A small network was shown many inputs. Here are its activations along a few directions, one row for each input.
Each table varies a few parts of the input and shows all the possible inputs, shuffled.
A made-up example of a description, with smaller parts first: ring(5) and (point or line(11) or (values(3) and line(4))).
Shared parts are said once, and a part with two or three values counts as separate values.
(in the rows, 128 means zero)

Other details of the inputs shift rows strongly along three fixed directions, in all tables alike. That doesn't count.

Rows:
R1: [ 44 153 122 144 163  96 153 119 150 209 126]
R2: [147 112 171 126 124 154 117 125 114  89 139]
R3: [165  80 144 135 104 125 106 127 111 105 111]
R4: [119  96  77 164 104  69 142 122 126 222  89]
R5: [152 139 141 128 130 142 113 138 133  93 136]
R6: [159  89 147 137 105 127 107 131 115 113 115]
R7: [149  76 129 121  98 132 111 110  87 112 121]
R8: [ 95 134 104 139 128 122 148 133 134 144 114]
R9: [117 146 164 102 168 154 111  94  98 118 177]
R10: [154  90 100 148 117 104 116 131 103 166  98]
R11: [132  87 126 161 110  95 133 135 135 160  88]
R12: [176  99 158  94 151 168  97 113 120 116 154]
R13: [ 95 132 104 138 113 111 163 131 130 163 116]
R14: [173  85 102 118 107 140 117 141 146 128 110]
R15: [136  82 110 145 110 107 119 134 106 156  97]
R16: [151 169  98 107  75 131 170 162 145  68 107]
R17: [120  81  83 167 118  91 112 118 129 179  95]
R18: [119 138 188 109 168 153  96  90 123  91 180]
R19: [158 197  60 124  69 109 198 177 161 105 100]
R20: [152 111 166 114 126 159 100 111 112  61 148]
R21: [145 162 181  94 154 162 113 103 113  72 178]
R22: [133 118 153 112 132 162 124 124  94  89 144]
R23: [ 90 182 121 141 164 103 139 148 175 156 127]
R24: [ 68 150 142 136 168 126 136 131 135 175 137]
R25: [107 148 159 100 163 162 109  99 108  94 179]
R26: [102 153 154 106 157 159 119 103 113 104 184]
R27: [152 181  77 103  80 151 173 188 126  71 107]
R28: [182  64 141 102  97 171 119 127 117  91 123]
R29: [ 87 217 128  88 143 162 169 146 137  88 170]
R30: [ 89 151 149 139 158 112 125 110 155 157 153]
R31: [184  87 135 135 108 132  95 108 106  97 122]
R32: [152  72 117 148 115 122  95 120  99 143 111]
R33: [121 105 159 133 126 123 124 106 126 127 129]
R34: [105 106 147 149 123 104 137 109 137 160 124]
R35: [149 170  58 122  90 129 165 180 139  95  97]
R36: [178  93 132 144 118 112 107 126 113 130 108]
R37: [133 220  45  97  77 148 200 198 152  53 104]
R38: [164  95 119 159 111  96 111 133 125 164  96]
R39: [ 68 148 156 147 172 112 129 114 162 165 137]
R40: [ 65 168 142 138 157  97 148 126 167 180 138]
R41: [ 98 166 136 128 177 126 120 129 127 174 146]
R42: [ 97 176 116 123 167 128 131 124 135 147 146]
R43: [153  75 123 158 115 109  92 109 128 130 110]
R44: [ 98 127 148 110 171 137 122 129 164 173 139]
Description of these inputs: line(4) and (point or (values(2) and line(5))).
Q: Changing only the line(4) part turns R21 into R16. The same change can be made to R36. Which row results?
A: R3
Q: Changing only the line(4) part turns R7 into R1. The same change can be made to R44. Which row results?
A: R28
Q: Which other rows does R24 become when the values(2) part takes its other values? List them by row number.
A: R2
Q: Which other rows does R33 become when the line(5) part takes its other values? List them by row number.
A: R2, R11, R34, R39
Q: Which other rows does R4 become when the values(2) part takes its other values? List them by row number.
A: R19
